These are the activations of a small network on made-up records, seen along a few directions, one row for each record.
After each row come some of the record's fields: Vibu, Tad, Navuf, Vomoz, Samev, Mufil.
Not every record has every field; a missing one is written absent.
The largest differences between rows may come from other fields.
In the rows, 500 means zero.
Strong random noise was added to every row along 4 fixed directions; ignore it. To show where, here is one row again and again, with new noise each time:
[262 432 442 286 514 750 554 500 435 517 369 527 332 544 248 337 764 571
 446 392 564 703]
[479 378 511 507 543 512 398 666 685 434 404 569 553 626 524 285 479 524
 583 451 415 541]
[390 384 475 459 546 542 422 547 577 523 526 545 572 525 549 384 591 606
 475 402 525 608]
[698 344 724 315 606 537 611 503 412 554 739 488 611 437 604 668 515 431
 646 393 463 356]
[264 437 462 581 482 670 379 493 599 566 646 369 636 247 640 506 410 551
 385 517 617 533]
[266 444 469 575 474 697 390 514 608 545 602 363 602 260 598 483 394 520
 406 534 598 522]

[438 413 504 324 564 498 515 500 441 448 359 654 389 674 316 347 724 581
 563 310 475 646]
Vibu: z1 / Tad: e2 / Navuf: absent / Vomoz: k3 / Samev: t5 / Mufil: g4
[721 509 453 511 632 388 624 481 420 586 645 621 636 666 538 577 652 582
 553 442 525 375]
Vibu: z1 / Tad: e3 / Navuf: absent / Vomoz: k3 / Samev: t1 / Mufil: g2
[605 436 678 531 549 325 521 438 424 582 663 478 553 439 672 671 462 539
 524 467 471 472]
Vibu: z2 / Tad: e1 / Navuf: absent / Vomoz: k3 / Samev: t4 / Mufil: g5
[568 545 467 425 445 507 713 378 389 528 509 480 429 537 370 567 622 458
 481 446 509 428]
Vibu: z1 / Tad: e3 / Navuf: s3 / Vomoz: k5 / Samev: t5 / Mufil: g7
[461 445 500 385 587 614 503 477 479 488 579 532 490 398 552 542 522 508
 485 454 552 435]
Vibu: z1 / Tad: e4 / Navuf: absent / Vomoz: k3 / Samev: t1 / Mufil: g4
[452 482 509 555 465 635 449 723 700 410 314 492 386 543 409 309 382 390
 620 610 406 434]
Vibu: z1 / Tad: e1 / Navuf: absent / Vomoz: k3 / Samev: t4 / Mufil: g3
[297 475 465 602 319 519 372 535 623 355 278 472 406 487 448 367 363 444
 509 608 495 601]
Vibu: z1 / Tad: e1 / Navuf: absent / Vomoz: k3 / Samev: t4 / Mufil: g4
[395 396 540 470 394 328 489 349 310 655 595 359 497 337 527 631 541 646
 356 454 566 722]
Vibu: z2 / Tad: e3 / Navuf: s2 / Vomoz: absent / Samev: absent / Mufil: g3
[660 614 617 592 580 450 618 416 293 729 708 237 391 229 520 730 488 475
 471 511 483 378]
Vibu: z1 / Tad: e1 / Navuf: s2 / Vomoz: absent / Samev: absent / Mufil: g2
[424 435 546 499 438 630 524 470 452 486 598 416 587 324 570 661 331 428
 509 525 575 381]
Vibu: z2 / Tad: e3 / Navuf: absent / Vomoz: k3 / Samev: t1 / Mufil: g4
[456 425 565 595 381 423 441 478 467 421 465 510 531 528 569 522 436 482
 479 543 502 557]
Vibu: z2 / Tad: e1 / Navuf: absent / Vomoz: k3 / Samev: t4 / Mufil: g6
[412 340 568 368 486 646 389 606 613 355 302 583 409 542 499 348 418 486
 547 424 462 573]
Vibu: z2 / Tad: e4 / Navuf: absent / Vomoz: k3 / Samev: t1 / Mufil: g4
[733 458 448 512 660 474 464 612 641 396 507 668 599 656 576 451 474 456
 630 507 416 336]
Vibu: z1 / Tad: e4 / Navuf: absent / Vomoz: k3 / Samev: t1 / Mufil: g8
[563 501 444 393 635 368 561 345 327 726 759 608 591 444 627 609 819 668
 394 244 638 637]
Vibu: z1 / Tad: e2 / Navuf: s2 / Vomoz: absent / Samev: absent / Mufil: g7
[477 446 497 367 344 367 610 295 302 524 537 505 484 558 448 592 674 573
 438 397 517 579]
Vibu: z1 / Tad: e3 / Navuf: s3 / Vomoz: k5 / Samev: t5 / Mufil: g4
[264 519 413 440 450 679 491 567 548 410 216 518 234 583 311 232 601 537
 448 478 568 719]
Vibu: z2 / Tad: e1 / Navuf: absent / Vomoz: k3 / Samev: t4 / Mufil: g7
[337 548 274 681 567 522 416 427 656 546 717 541 737 376 722 463 484 577
 361 516 690 519]
Vibu: z1 / Tad: e2 / Navuf: absent / Vomoz: k3 / Samev: t5 / Mufil: g7
[493 512 562 479 424 516 611 433 396 484 440 410 515 466 403 641 478 426
 508 553 537 454]
Vibu: z1 / Tad: e3 / Navuf: absent / Vomoz: k3 / Samev: t1 / Mufil: g1
[672 376 606 495 604 279 458 511 527 532 739 608 681 530 864 561 501 609
 549 365 540 502]
Vibu: z2 / Tad: e1 / Navuf: absent / Vomoz: k3 / Samev: t4 / Mufil: g7
[399 550 349 398 628 552 456 367 438 670 645 555 496 409 610 529 843 766
 303 293 592 629]
Vibu: z1 / Tad: e4 / Navuf: s3 / Vomoz: k3 / Samev: t1 / Mufil: g9
[476 537 515 573 373 585 519 533 533 444 511 451 588 304 532 621 277 349
 558 639 482 355]
Vibu: z1 / Tad: e3 / Navuf: s1 / Vomoz: k1 / Samev: t4 / Mufil: g4
[642 474 577 472 447 398 612 413 372 575 515 449 486 441 480 652 503 422
 541 464 490 486]
Vibu: z1 / Tad: e3 / Navuf: s2 / Vomoz: absent / Samev: absent / Mufil: g7
[763 484 591 658 637 248 413 598 620 546 583 483 611 405 753 498 311 501
 570 480 393 369]
Vibu: z1 / Tad: e4 / Navuf: s2 / Vomoz: absent / Samev: absent / Mufil: g7
[606 557 432 524 660 334 554 476 386 656 559 509 431 636 449 420 737 647
 431 371 448 606]
Vibu: z2 / Tad: e2 / Navuf: s2 / Vomoz: absent / Samev: absent / Mufil: g2
[475 584 514 530 426 573 586 559 560 443 399 444 397 543 362 438 336 415
 491 573 401 408]
Vibu: z2 / Tad: e3 / Navuf: s3 / Vomoz: k4 / Samev: t2 / Mufil: g5
[633 502 577 449 434 444 657 403 394 499 655 463 703 476 583 755 420 349
 577 616 551 316]
Vibu: z1 / Tad: e3 / Navuf: absent / Vomoz: k3 / Samev: t1 / Mufil: g1
[519 505 445 533 474 630 533 591 613 369 353 567 485 695 362 333 447 354
 599 634 426 501]
Vibu: z2 / Tad: e2 / Navuf: absent / Vomoz: k3 / Samev: t5 / Mufil: g2
[579 444 624 242 453 605 691 467 310 444 416 529 392 583 293 585 567 384
 658 455 487 412]
Vibu: z1 / Tad: e3 / Navuf: absent / Vomoz: k3 / Samev: t1 / Mufil: g4
[647 505 434 528 605 291 532 543 505 494 463 621 527 738 493 457 588 615
 596 445 395 481]
Vibu: z1 / Tad: e3 / Navuf: absent / Vomoz: k3 / Samev: t1 / Mufil: g9
[558 543 562 422 543 459 528 556 471 565 315 535 318 628 335 391 598 461
 584 392 349 575]
Vibu: z1 / Tad: e2 / Navuf: s2 / Vomoz: absent / Samev: absent / Mufil: g5
[631 519 498 590 700 493 381 622 679 527 657 507 630 439 771 502 360 546
 546 494 452 312]
Vibu: z1 / Tad: e4 / Navuf: absent / Vomoz: k3 / Samev: t1 / Mufil: g9
[423 614 472 559 444 744 622 459 438 522 451 345 305 348 270 583 498 364
 485 673 555 435]
Vibu: z1 / Tad: e1 / Navuf: absent / Vomoz: k3 / Samev: t4 / Mufil: g2
[708 397 593 301 580 470 616 521 489 409 388 721 441 745 390 494 581 390
 671 485 366 417]
Vibu: z1 / Tad: e4 / Navuf: absent / Vomoz: k3 / Samev: t1 / Mufil: g5
[450 522 559 446 544 515 469 376 333 664 661 321 428 211 602 679 512 609
 363 433 542 606]
Vibu: z2 / Tad: e4 / Navuf: s2 / Vomoz: absent / Samev: absent / Mufil: g9
[454 682 465 751 572 493 370 573 586 640 595 243 495 198 647 515 283 524
 456 566 432 441]
Vibu: z1 / Tad: e2 / Navuf: s2 / Vomoz: absent / Samev: absent / Mufil: g9
[461 393 550 511 371 392 476 442 489 496 490 488 508 490 504 548 534 526
 508 558 498 600]
Vibu: z1 / Tad: e1 / Navuf: absent / Vomoz: k3 / Samev: t4 / Mufil: g3
[566 470 478 488 482 540 596 484 429 486 445 541 494 643 396 510 552 511
 531 504 523 501]
Vibu: z2 / Tad: e3 / Navuf: absent / Vomoz: k3 / Samev: t1 / Mufil: g2
[585 576 448 725 484 333 406 542 542 608 494 426 573 496 581 459 429 584
 462 528 483 511]
Vibu: z1 / Tad: e3 / Navuf: s2 / Vomoz: absent / Samev: absent / Mufil: g2
[512 527 543 351 597 872 551 593 516 431 466 426 375 391 444 466 397 374
 565 539 523 356]
Vibu: z2 / Tad: e4 / Navuf: absent / Vomoz: k3 / Samev: t1 / Mufil: g8
[268 537 410 480 459 493 472 397 341 652 575 381 437 318 454 560 578 626
 310 432 632 631]
Vibu: z1 / Tad: e3 / Navuf: s2 / Vomoz: absent / Samev: absent / Mufil: g4
[639 487 681 275 602 341 606 275 120 760 731 371 377 380 484 775 788 667
 463 216 498 634]
Vibu: z1 / Tad: e2 / Navuf: s2 / Vomoz: absent / Samev: absent / Mufil: g9
[581 444 647 483 527 485 454 408 512 554 695 449 660 343 733 681 343 478
 501 537 547 356]
Vibu: z1 / Tad: e4 / Navuf: absent / Vomoz: k3 / Samev: t1 / Mufil: g5

Here are new rows. What are their fields?
[542 336 691 300 425 589 565 486 421 512 560 484 453 451 514 627 530 436
 595 462 494 516]
Vibu: z2 / Tad: e1 / Navuf: absent / Vomoz: k3 / Samev: t4 / Mufil: g3
[301 619 448 577 368 699 548 443 488 504 470 290 535 294 443 597 347 388
 417 694 639 416]
Vibu: z1 / Tad: e3 / Navuf: absent / Vomoz: k3 / Samev: t1 / Mufil: g1
[446 509 436 539 587 548 367 696 750 396 290 556 501 622 524 250 452 514
 509 531 455 488]
Vibu: z1 / Tad: e4 / Navuf: absent / Vomoz: k3 / Samev: t1 / Mufil: g1
[593 549 657 234 589 550 703 370 209 689 609 465 311 427 310 691 699 459
 528 335 480 524]
Vibu: z1 / Tad: e2 / Navuf: s2 / Vomoz: absent / Samev: absent / Mufil: g5
[435 530 414 410 510 670 652 533 443 507 410 489 384 525 293 446 592 473
 534 551 519 462]
Vibu: z1 / Tad: e3 / Navuf: absent / Vomoz: k3 / Samev: t1 / Mufil: g3
[296 432 535 372 442 819 468 377 493 547 649 445 557 228 642 667 393 438
 384 543 668 484]
Vibu: z2 / Tad: e4 / Navuf: absent / Vomoz: k3 / Samev: t1 / Mufil: g5
[387 488 334 476 586 466 408 496 494 612 480 570 424 578 537 310 713 724
 312 372 550 738]
Vibu: z2 / Tad: e4 / Navuf: s2 / Vomoz: absent / Samev: absent / Mufil: g2
[636 363 588 466 486 303 417 448 586 454 517 653 665 620 678 544 455 507
 568 504 447 491]
Vibu: z1 / Tad: e4 / Navuf: absent / Vomoz: k3 / Samev: t1 / Mufil: g5
[476 581 422 725 525 195 238 627 666 582 435 462 490 562 655 310 458 716
 438 467 414 680]
Vibu: z1 / Tad: e1 / Navuf: s2 / Vomoz: absent / Samev: absent / Mufil: g9
[465 400 636 338 487 503 470 469 378 527 503 411 365 360 490 549 445 491
 462 418 492 597]
Vibu: z2 / Tad: e4 / Navuf: s2 / Vomoz: absent / Samev: absent / Mufil: g4
[386 455 387 685 569 393 287 615 769 418 415 545 649 534 703 331 380 601
 398 543 492 558]
Vibu: z2 / Tad: e4 / Navuf: absent / Vomoz: k3 / Samev: t1 / Mufil: g1
[430 518 557 529 537 541 478 491 487 601 596 470 485 400 589 554 498 548
 462 477 551 486]
Vibu: z1 / Tad: e1 / Navuf: absent / Vomoz: k3 / Samev: t4 / Mufil: g5
[570 380 536 278 614 479 540 540 459 413 365 696 394 694 399 381 675 548
 587 365 438 536]
Vibu: z1 / Tad: e4 / Navuf: absent / Vomoz: k3 / Samev: t1 / Mufil: g4
[337 530 386 600 387 551 464 641 675 337 182 510 488 668 402 273 360 431
 504 646 458 552]
Vibu: z2 / Tad: e3 / Navuf: absent / Vomoz: k3 / Samev: t1 / Mufil: g1
[367 554 376 553 472 396 442 408 451 671 555 455 518 398 555 480 592 688
 323 417 670 691]
Vibu: z1 / Tad: e3 / Navuf: s2 / Vomoz: absent / Samev: absent / Mufil: g7
[416 391 513 406 502 529 374 568 539 494 435 529 404 463 502 435 472 507
 453 382 482 606]
Vibu: z2 / Tad: e4 / Navuf: s2 / Vomoz: absent / Samev: absent / Mufil: g4
[486 484 533 370 469 664 629 558 425 408 314 513 349 575 248 474 496 381
 626 498 470 408]
Vibu: z1 / Tad: e3 / Navuf: absent / Vomoz: k3 / Samev: t1 / Mufil: g4
[359 423 383 623 417 256 400 424 531 486 455 568 700 618 634 484 553 689
 355 483 581 714]
Vibu: z2 / Tad: e3 / Navuf: absent / Vomoz: k3 / Samev: t1 / Mufil: g1
[179 526 547 424 386 811 508 420 410 556 419 342 278 297 370 525 511 499
 371 523 626 642]
Vibu: z2 / Tad: e1 / Navuf: absent / Vomoz: k3 / Samev: t4 / Mufil: g5
[306 506 324 638 541 384 218 510 663 648 502 592 594 453 704 360 575 747
 289 391 562 710]
Vibu: z1 / Tad: e4 / Navuf: s2 / Vomoz: absent / Samev: absent / Mufil: g5
[635 421 502 510 508 327 516 608 559 373 373 643 559 745 494 407 443 472
 672 498 381 425]
Vibu: z1 / Tad: e3 / Navuf: absent / Vomoz: k3 / Samev: t1 / Mufil: g4
